Each row below holds a small network's activations on one input, seen along a few directions.
In each table, some parts of the input vary, and every possible input appears once, in random order.
Descriptions start from the smaller parts, as in this example, which fits no table here: one of 3 separate values, together with either a single point or one of 11 places along a line or (one of 4 places along a line, together with one of 5 places around a ring).
Shared parts are said once, and a part with two or three values counts as separate values.

Other details of the inputs shift rows strongly along three fixed directions, in all tables alike. That doesn't count.

A family of inputs:
x1: [ 5.86  0.19  1.19  0.84  2.00 -1.90  4.01 -0.79  1.85 -0.51  0.53 -2.42
 -2.31 -2.04]
x2: [-5.36  0.69 -0.73  0.70 -1.22  2.15 -2.47 -0.51  0.25  0.72 -0.87  3.75
  1.49  2.62]
x3: [-0.33  0.04 -0.19 -2.92  3.03 -2.19 -0.51  2.52 -2.38 -3.86 -0.46 -5.89
  2.03 -3.46]
x4: [ 0.70 -1.33 -2.52 -1.20 -2.39 -1.20 -0.90  1.10 -0.80  1.25 -1.06  1.99
 -0.51  0.36]
x5: [-0.09 -1.26 -2.55 -0.88 -1.67 -1.93  0.15  1.45 -1.16 -1.04 -2.20  0.49
 -0.57  0.39]
x6: [ 5.13  0.50  1.78  0.80  0.88 -1.29  1.60 -0.16  1.68 -0.32  1.65 -1.99
 -1.66 -1.48]
x7: [-1.77 -3.70 -0.81 -1.51 -3.30  0.52 -1.55  1.07 -1.17 -1.04 -4.25  0.65
  1.73  1.79]
x8: [ 1.54 -1.51 -2.39 -0.08 -2.69 -1.84  0.02  1.00 -0.02  0.00 -1.83  2.02
 -1.45  1.36]
x9: [ 4.07 -0.46 -0.44 -0.30  0.04 -1.36  2.10 -0.07 -0.22  0.97  0.53 -0.79
 -1.85 -0.98]
x10: [ 2.37 -1.61 -2.28 -0.41 -3.36 -0.99  0.23  0.92 -0.60  2.00 -0.70  2.82
 -2.12  1.41]
x11: [ 0.18  2.01  2.85  2.49  1.50  2.02 -0.58 -2.04  2.29  0.72  2.77  0.11
 -0.04  0.59]
x12: [-2.73  1.48  0.32  2.43 -2.42  1.67 -1.42 -1.47  0.56  1.24  1.57  3.62
 -0.48  2.26]
x13: [ 2.20  1.37  2.53  2.24  2.77  2.12  1.22 -2.90  2.32  2.28  3.09 -0.15
 -0.53  0.07]
x14: [ 1.63 -1.23 -2.28 -1.13 -2.91 -1.25 -0.15  1.07 -0.50  1.58 -1.05  2.40
 -1.41  0.46]
x15: [-2.66  0.30 -0.25 -3.15  2.71 -1.07 -1.39  3.01 -2.99 -3.66 -0.72 -5.11
  2.89 -2.61]
x16: [-0.88  2.49  2.88  3.31  2.38  2.60  2.01 -3.40  2.72  1.30  2.49  0.85
 -0.54  0.70]
x17: [-5.03  0.85 -0.17  0.72 -0.90  2.33 -1.90 -0.40  0.37  0.84 -0.69  3.56
  1.21  2.30]
x18: [ 3.64  0.70  1.36  0.24  0.29 -1.36  0.83  0.18  1.67 -0.16  1.11 -1.04
 -1.08 -1.63]
x19: [-2.99  2.19  2.48 -0.86  4.39  1.27 -1.86 -0.06  0.25 -1.85  1.50 -3.78
  3.03 -2.27]
x20: [ 1.58 -1.53 -2.56 -0.99 -1.91 -1.73  0.08  1.08 -1.65  0.72 -1.00  0.76
 -1.07  0.12]
x21: [-1.23  3.17  3.68  3.24  1.84  2.93  0.54 -2.94  2.22  1.06  3.85  0.39
  0.11  0.47]
x22: [-9.49 -1.60  2.04 -1.61  0.73  5.08 -3.64 -0.03 -1.99 -1.76 -2.86 -0.31
  5.47  1.55]
x23: [ 0.33 -1.21 -2.66 -0.29 -2.85 -1.20 -0.22  0.45 -1.60  1.31 -0.66  2.33
 -1.15  0.90]
x24: [ 0.71  1.39  1.44  2.42  1.48  0.80  1.88 -2.58  2.13  0.67  1.54  0.41
 -0.98  0.28]
x25: [ 0.26 -0.28 -0.58 -3.73  4.17 -2.01  1.16  1.92 -3.05 -2.33 -0.26 -6.20
  1.64 -3.97]
x26: [ 2.36 -1.61 -2.14 -0.38 -2.59 -2.16  0.76  1.57 -0.16 -0.14 -2.00  1.54
 -1.83  0.80]
Description of these inputs: one of 2 separate values, together with either a single point or (one of 3 separate values, together with one of 4 places along a line).
Question: The inputs of x13 and x10 match in every part but the choice among 2 separate values. If x11 is changed in the same way as x13 into x10, which row does it become?
Answer: x6
Question: Change only the choice among 3 separate values in x17. List by row number the other rows that result.
Answer: x14, x18
Question: Change only the choice among 2 separate values in x2. List by row number the other rows that result.
Answer: x17

A family of inputs:
x27: [-1.18 -0.76  2.37  3.30 -2.82  4.69 -0.54 -3.76  1.73  4.48  0.85  5.40
 -0.62  4.15]
x28: [ 0.23  2.07  2.81  5.29  0.04  1.94  3.12 -4.09  3.76  0.35  1.93  2.14
 -2.09  1.97]
x29: [ 8.64  1.30  4.99  0.77  4.42 -2.94  2.92 -0.25  4.62 -3.50  1.63 -6.45
 -1.11 -4.49]
x30: [-2.98 -0.51  1.60  2.01  0.11  4.63  0.76 -3.42 -0.09  2.60  0.40  1.82
  0.88  2.59]
x31: [-8.81  2.29 -0.72  1.43  2.76  3.21 -0.37 -2.12  1.01 -0.17 -1.30  2.98
  2.54  2.33]
x32: [ 0.95  0.86 -3.06  4.34 -7.53  0.09  0.38 -1.68 -0.19  5.47  1.69  9.66
 -5.31  4.67]
x33: [-4.34  2.85  4.97 -0.25  6.58  2.02 -1.71  0.06  1.38 -4.54  1.09 -6.05
  4.34 -2.39]
x34: [-4.89  0.06  3.59 -2.43  3.62  4.12 -3.89  0.16 -0.48 -1.13 -0.16 -3.31
  5.59 -1.59]
x35: [-0.89 -0.11 -3.01 -4.73 -0.61 -3.41 -4.46  5.11 -4.03 -2.10 -0.63 -3.01
  1.93 -2.61]
x36: [-1.10 -3.94 -1.80 -5.15 -1.71 -1.24 -2.66  3.57 -3.65 -1.61 -4.08 -2.11
  2.66 -1.41]
x37: [-8.35 -2.41 -1.83 -0.46 -4.03  4.34 -3.44 -0.04 -2.94  1.85 -2.53  4.74
  2.59  4.72]
x38: [ 3.42 -2.49 -2.74 -0.77 -4.75 -4.63  1.02  2.90 -0.21 -2.89 -3.60  0.68
 -2.47  0.14]
x39: [ 5.54  2.81  6.37  4.48  3.83  0.84  3.54 -3.82  5.96 -1.01  3.53 -2.61
 -1.67 -1.40]
x40: [-2.99 -1.94 -2.91 -2.85 -0.90 -3.55 -0.46  4.01 -3.24 -5.35 -4.12 -3.29
  1.49 -1.11]
x41: [-3.66  0.18 -5.70 -4.91  2.70 -2.82 -0.02  3.67 -4.41 -0.58 -2.01 -1.44
  1.09 -2.00]
x42: [-0.08  1.21 -1.90 -0.07 -2.58 -0.65 -2.93  1.32 -0.70  1.32  1.79  2.42
 -0.89  0.75]
x43: [ 6.22 -2.21 -0.04 -1.50  5.84 -0.86  5.29 -1.64  1.32  0.66 -1.49 -4.18
 -0.69 -2.88]
x44: [ 7.29 -1.59 -5.07 -1.06 -5.47 -6.02  1.38  2.89 -1.70  1.35 -0.18  2.21
 -4.96 -0.48]
x45: [ 9.49 -4.36 -0.87 -0.59 -4.86 -2.86  2.37  0.31  1.42  1.68 -1.55  1.18
 -3.58  0.04]
x46: [-2.66  3.56  1.67  1.82  2.01  2.46 -1.69 -1.65  0.62  1.99  4.54  0.87
  0.62  0.43]
x47: [ 0.16  3.13  1.27  1.31  3.35  0.63  1.38 -1.54 -0.18  1.11  4.19 -1.66
 -0.36 -1.44]
Question: The inputs of x40 and x37 match in every part but one. If x31 is changed in the same way as x40 into x37, which row does it become?
Answer: x43
Question: Describe the family of inputs behind these rows.
Answer: one of 3 separate values, together with either a single point or one of 6 places along a line
Question: List by row number the other rows that have the choice among 3 separate values in common with x47.
Answer: x32, x35, x41, x42, x44, x46
Question: A walk changes only the place on the line of 6. It starts at x30 and steps to x37. List the rest of the walk in order.
Answer: x27, x45, x36, x34
